Each row below holds a small network's activations on one input, seen along a few directions.
In each table, some parts of the input vary, and every possible input appears once, in random order.
A made-up example of a description, with smaller parts first: one of 6 places along a line, together with either a single point or one of 11 places around a ring or (one of 3 separate values, together with one of 8 places around a ring).
Shared parts are said once, and a part with two or three values counts as separate values.
(in the rows, 128 means zero)

Other details of the inputs shift rows strongly along two fixed directions, in all tables alike. That doesn't count.

Table:
x1: [129 126  79  53 103 172 145 132 145 149 109]
x2: [129 125 145 139 134 118 122 132 107 108 127]
x3: [137  98 136 143 104 102 104 138 159 165 121]
x4: [129 121 172 181 142  87 116 128 136 135 136]
x5: [132 131 160 185 125  84  98 110 122 132 140]
x6: [126 167  57  46  96 177 144  97 152 178 113]
x7: [120 145 149 139 164 136 140 134  66  61 136]
x8: [134  90 132 144 106 105 108 147 162 161 123]
x9: [122 147 130 108 152 152 146 130  79  74 129]
x10: [131 100 133 137 117 116 117 144 147 140 125]
x11: [134  89 144 163 112  93 101 149 144 150 127]
x12: [125 140 166 159 157 111 135 122 114 106 137]
x13: [124 122 166 165 160 116 127 141  80  65 139]
x14: [132 125 147 190 124  92 113 113 155 149 150]
x15: [121 172 109 105 144 167 163  95 118  98 142]
x16: [127 151  38   4  93 201 158 122 155 176  99]
x17: [118 153  90  61 142 190 167 128 111 100 118]
x18: [117 183 124 122 161 152 147  99  73  77 141]
x19: [120 135 153 139 167 141 146 136  79  53 136]
x20: [120 153 133 111 164 158 153 126  79  65 132]
x21: [135 101 131 146 108 102 105 141 158 168 123]
x22: [136  92 136 144 105 106 108 143 164 161 121]
x23: [129 135  78  53 102 169 141 129 140 154 109]
x24: [129 138  78  54 104 168 142 126 141 156 109]
x25: [119 144 131 114 159 158 153 132  91  73 131]
x26: [134 101 142 158 115  97 104 141 148 155 126]
x27: [132 108 151 161 127 100 109 139 131 132 130]
x28: [121 132 143 139 158 135 138 139  83  74 135]
x29: [126 130  60  35 100 187 154 133 162 164 105]
x30: [122 155 163 187 164 115 138 105  99  76 159]
x31: [132 116 141 142 123 110 114 135 123 129 126]
x32: [133 124 137 176 115  98 115 111 164 160 145]
x33: [135  99 139 156 110  94 100 144 140 155 126]
x34: [121 172 108 106 145 167 163  95 118  99 143]
x35: [132 116 140 149 118  99 115 128 168 179 126]
x36: [126 132 173 179 155  96 125 127 119 116 138]
x37: [120 178 106  98 140 159 147  97  96 105 132]
x38: [135 103 141 156 111  93 101 141 142 156 124]
x39: [135  91 141 155 110  98 103 147 145 150 126]
x40: [139 101  91  84  73 130 111 136 179 200 106]
x41: [137  88 110 125  88 112 106 146 189 199 115]
x42: [118 142 127 114 160 157 153 137  90  72 132]
x43: [137 119 125 152  90  91  93 111 167 191 128]
x44: [120 139 153 141 170 142 146 134  80  56 137]
x45: [129 129 153 147 136 109 128 122 140 138 129]
Each input here is: one of 5 places along a line, together with either one of 3 separate values or one of 6 places around a ring.
Changing only the place on the line of 5 turns x31 into x16. The same change can be made to x20. Which row results?
> x21
Which other rows agree with x17 in the place on the line of 5? List them by row number.
> x6, x7, x11, x26, x29, x32, x36, x38
Change only the place on the ring of 6 in x2. List by row number the other rows that result.
> x1, x3, x19, x22, x40
Change only the choice among 3 separate values in x15. List by row number the other rows that result.
> x5, x45
